These are the activations of a small neural network, seen along a few directions. Each row is one input.
Each table varies a few parts of the input and shows all the possible inputs, shuffled.
A made-up example of a description, with smaller parts first: line(4) and (point or line(11) or (values(2) and ring(8))).
Shared parts are said once, and a part with two or three values counts as separate values.
In the rows, 128 means zero.

Rows:
r1: [109 209  89 103 150  95 120  79 101  63  62 103 158 112 140 223]
r2: [113 133 105  80 130 128 109  87  73  90  58 117 170 153 199 206]
r3: [165 127  92 171 240 146 126 141 108 183 153  52  72 111  78  96]
r4: [105 200 109 156  59 168 173 149  70 201 187 134 146 144 158  80]
r5: [124 251  72 103 152 147  74  92 122 184  91  91 147  95 103 130]
r6: [132  85 207 122 239  94 147 121 172 144 153 119  72 143  55 141]
r7: [153  94  39 165 139 171 133 163 175 153 179 117  99 122 100  61]
r8: [188 148  34 152 190 148  94 128 144 154 162 110 110 133  38  98]
r9: [131  90 104 141 235  97 166 140  98  63 151  62  76 157 120 205]
r10: [149 172  92  96 129 182  66  90  85 214  64 104 161 116 152 104]
r11: [134 121  87 134  79 123 200 151 126  50 156 133 166 168 167 158]
r12: [159  46 168 144 139 129 153 122 221 115 157 175 110 105  66  93]
r13: [146 111 184 115  75 108 180 117 191 137 151 186 162 139  95  85]
r14: [103  70 140 119  87 128  98 127  59  67  80 100 143 119 219 143]
r15: [168 113 155 109 205  97 125 126 202 118 157 180 123 154  21 141]
r16: [ 96  85 237 121  62  96  95 162 162 151 121 150  87  83 130 105]
r17: [132 124 218  70 136 134  86  56 136 168  61 169 177 113 131 138]
r18: [143 161  60 166  81 157 149 137 142 160 174 138 152 143 141  53]
r19: [ 82  96 134 151  70  98 115 189  92  60 124 105  95 104 213 170]
r20: [123  47  56 169 133 113 164 139 159  23 166 121 125 146 139 148]
r21: [107 217 188  67 160  98 106  78 182 150  73 169 138 118  82 176]
r22: [ 80 152 124 154  42 116 215 137  64  82 149 136 156 179 180 169]
r23: [159 110  61 132 198 120 132 132 131  27 167 117 123 167  85 211]
r24: [106 141 118 163  79 150  74 203 110 181 142 101  83  80 178  76]
r25: [111  84 233  95 102 123  90 123 132 154  83 178 121 114 172  95]
r26: [114 152 236 129  49 131 203 118 126 172 141 190 141 140 106 113]
r27: [125 117 115 128  98 159  64 149  73 193  94  98 143  97 187  39]
The inputs of r20 and r7 match in every part but one. If r9 is changed in the same way as r20 into r7, which row does it become? -> r3
What is each input in this table made of? -> values(3) and (line(4) or line(5))
A walk changes only the line(4) part. It starts at r24 and steps to r27. List the rest of the walk in order. -> r10, r5
Change only the values(3) part in r24. List by row number the other rows that result. -> r16, r19

Rows:
r28: [143  99 114 151 131 123 138 141 152 126 163 131 107 130 102 100]
r29: [141 121 155 108 171 112 117 107 162 139 121 144 117 123  88 135]
r30: [120 129 145 106 147 116 126 110 127  96 102 131 138 130 135 175]
r31: [131 156  99 115 155 133 114 114 101 114 112 109 137 138 137 165]
r32: [107 151 176 120  66 141 111 137 128 197 104 156 150 108 151  67]
r33: [124 105 107 147 106 126 144 142 116  86 144 118 122 139 149 139]
r34: [126 133  79 142 134 142 131 144  99 109 139  90 126 128 149 140]
r35: [150 153 104 116 181 134 113 112 140 155 130 119 125 125  91 127]
r36: [148 126  86 146 157 139 122 145 131 147 158 109 116 122 100 102]
r37: [119 107 150 135 112 111 153 125 126  84 130 138 122 143 139 159]
r38: [137 101 154 136 140 111 149 126 162 122 150 153 114 136  95 120]
r39: [ 90 156 168 114  38 147 118 133  93 161  84 138 162 114 200 108]
What is each input in this table made of? -> values(2) and (point or ring(5))
The inputs of r34 and r36 match in every part but the values(2) part. If r39 is changed in the same way as r34 into r36, which row does it become? -> r32
Change only the ring(5) part in r38. List by row number the other rows that result. -> r28, r29, r35, r36

Rows:
r40: [122 124 115 138  76 143 156 121 116  92 127 148 171 151 181 171]
r41: [130 155 135 135 115 138 132 121 130 201 132 146 150 133 110  63]
r42: [145 163 114 132  92 147 102 136 154 200 142 168 148 115 113  82]
r43: [129 177  87 148 107 144 136 155  78 131 139  86 122 125 166 127]
r44: [147 104 132 122 108 144  78 138 128 193 116 140 115 108 115  66]
r45: [127 140 173 124  75 112 120 116 169 145 132 201 148 131 127 114]
r46: [109  78 133 119  77 130 125 136 106  79 105 101 146 132 171 158]
r47: [121 118  86 140 129 160 109 138  80 124 130  83 141 119 188 104]
r48: [120 120 141 120 113 145  90 136 153 200 127 115 123 101 124  75]
r49: [125 156  68 144 102 149 151 124  81 138 142  99 158 138 164 116]
r50: [140 111  71 137 101 158  92 143  78 124 122  89 125 119 169 114]
r51: [105 101 197 112 100  98 102 129 152 138 114 166 121 112 137  99]
r52: [128 129 148 136 167  91 161 137 151  80 151 142  97 134  90 169]
r53: [124  78 143 129 178  97 139 119 171  71 133 122 110 130 110 149]
r54: [117 181 177  52 186 117  93  45 111 114  40 140 156 124 141 214]
r55: [ 89 110 145 140 101 131 149 131  90  92 114 113 119 142 184 169]
r56: [146  71 131 133 157 100 125 129 165  65 116 130  97 132  91 155]
r57: [147 151  92 144 192 116 141 150 132 133 165 109  99 129  83 126]
r58: [121 213 122  71 202 142  71  69 115 164  36  93 158 120 127 180]
r59: [101  93 138 122  97 123 125 144  95  83 114 119 142 134 188 160]
r60: [113 141 150 128 121 143 114 146 140 204 120 120 109 108 118  78]
r61: [111 147 185 128  77 108 139 120 148 141 124 189 142 119 105 112]
r62: [124 133 207 113  95 114 156 122 142 159 127 164 119 121 124 120]
r63: [134  93 161 136 177 120 149 120 145  82 148 124 100 141  93 166]
r64: [139 166 154 128 122 139 121 151 117 205 136 140 119 123 111  78]
r65: [131 129 128 144 148 102 163 119 156  72 148 155 127 135  73 166]
r66: [ 98 146 121 138  76 114 161 147 100  80 112 144 153 152 165 163]
r67: [170  79  77 133 186 137 118 126 142 127 139  96 103 123  88 112]
r68: [142 113  95 131 202 133 137 135 133 139 160  93  98 132  93 124]
r69: [173 138  62 131 178 129 135 128 145 127 173 138 138 142  88 117]
r70: [150 151  72 146 173 112 141 126 141 126 164 115 123 144  74 115]
r71: [129  70 188 112  88 118 116 113 150 145  98 164 120 113 127 102]
r72: [123 147  99 147 118 163 105 150  64 133 145  85 124 133 167 126]
r73: [135 162  57 145  96 158 139 130 108 122 139 110 161 125 175 113]
r74: [135 115 113 113 149 117 169 112 194  72 144 154 133 140  89 162]
r75: [105 144 147 143  88 127 172 139 103  85 112 108 129 140 174 169]
r76: [153 100  87 128 205 123 107 141 129 124 158 106 112 128 100 109]
r77: [106 117 212 121  91 120 125 122 154 153 121 149 109 115 121 121]
What is each input in this table made of? -> values(2) and (point or (values(3) and line(6)))
Change only the values(3) part in r50. List by row number the other rows that result. -> r44, r67
Change only the line(6) part in r41. List by row number the other rows that result. -> r42, r44, r48, r60, r64
Change only the line(6) part in r59. List by row number the other rows that result. -> r40, r46, r55, r66, r75

Rows:
r78: [ 96 165 124 100 157 104 114 116 127  74 103 137 159 113 146 189]
r79: [149 153  90 128 141 124  44 144 124 181 111  98  99  93  95  86]
r80: [109 162 195 133  50 106 140 143 138 180 130 193 143 133 116  96]
r81: [ 67 157 164 133  62 117 168 145 104 100 133 163 169 132 191 147]
r82: [118 158 154  82 167 108  95 121 179 161 117 164 140 111  97 133]
r83: [184 116 114 144 163 101 148 126 185 118 164 186 122 150  37 127]
r84: [104 107 156 108 131  86  99 109 133  55  84 116 110 103 141 191]
r85: [150 170 125 126 178 146 145 112 136 197 154 119  90 157  86 122]
r86: [165 161 135 115  92 157 112  83 122 189  99 151 159 133 121  78]
r87: [ 83 144 100 161  59 152 124 178  70 125 143  96 134 111 218  94]
r88: [154  55 142 153 182  87 149 125 209  94 135 159  99 134  61  97]
r89: [124 121 143  87  96 149 128 106  99 106 106 164 177 164 183 176]
r90: [174 136  72 149 165 133 158 114 185 135 175 135 131 127  51  93]
r91: [113 141  58 125 141 137  74 156  89 108 108  63 128  87 159 149]
r92: [111 190 145 140  51 129 142 134 135 200 130 158 131 143 136  63]
r93: [120  89 177 139 164 100 157 122 103  69 111  98  87 144 122 197]
r94: [153 112 117 131 108 169  77 133  98 196  98 112 152 106 134  43]
r95: [ 83  95 227 127  69 112 139 148 176 163 122 167 113 118 155  77]
r96: [ 69  98 200 140  51 111 162 147 119  75 110 138 131 107 196 140]
r97: [145 133 114 162 189 148 111 145  96 189 151  81  88 103  84  80]
r98: [135 134 182 109 122 136 116 101 140 167  85 183 185 140 118  89]
r99: [159  98  16 168 153 135 121 150 107  67 184  84 108 147 123 131]
r100: [121  69 180 111  84 127 122 101 103  73  64 135 148 139 171 159]
r101: [132 178  96 142 169 136 165 108  84 110 143  89 112 160 137 177]
r102: [137 138 178 115 192 127 155 128 144 175 153 148 115 130  72 145]
r103: [134 178 108  90 148 134 100 116 172 187 121 123 131  96 103 120]
r104: [140  98  79 113  81 181  88 138  59 137 119  92 145 130 199 133]
r105: [139 118  76 141 161 155 123 158  59 133 166  54  84 135 150 170]
r106: [137  80 210 114 105 117 100  92 147 144  63 166 133 143 120  79]
r107: [158 110  84 138 148 109 166 132 145  42 167 149 142 161  90 195]
r108: [122 150 100 113 101 169 140 100  92 116  85 117 188 147 189 135]
r109: [ 75 169 113 121  52 153 172 142 107 134 155 126 152 129 217 134]
r110: [144 122  34 130 160 145 177 122 155  73 193 108 140 149 131 165]
r111: [126 101 185  90 140  90  80 114 185 142  97 144  90 101  92 135]
r112: [130  93 213 141 191  97 147 113 148 139 118 122  87 112  73 116]
r113: [113 182  78 106 137 132 119 119 122 102  99  94 151 105 149 179]
r114: [140  56 111 151 156  90 158 117 159  18 147 134 102 153 112 170]
r115: [111 149 146 132 192 116 172 121  95  86 139 120 136 146 130 192]
r116: [186  87  47 150 153 145 104 157 157 156 199 110  88 131  66  84]
r117: [114 145 134 160  61 149 107 182 111 202 137 120 120  97 150  35]
What is each input in this table made of? -> values(2) and line(4) and line(5)
The inputs of r94 and r98 match in every part but the line(4) part. If r117 is changed in the same way as r94 into r98, which row does it become? -> r80
The inputs of r79 and r82 match in every part but the line(4) part. If r116 is changed in the same way as r79 into r82, which row does it become? -> r83
Change only the values(2) part in r81. List by row number the other rows that result. -> r80
A walk changes only the line(4) part. It starts at r93 and steps to r115. List the rest of the walk in order. -> r101, r105
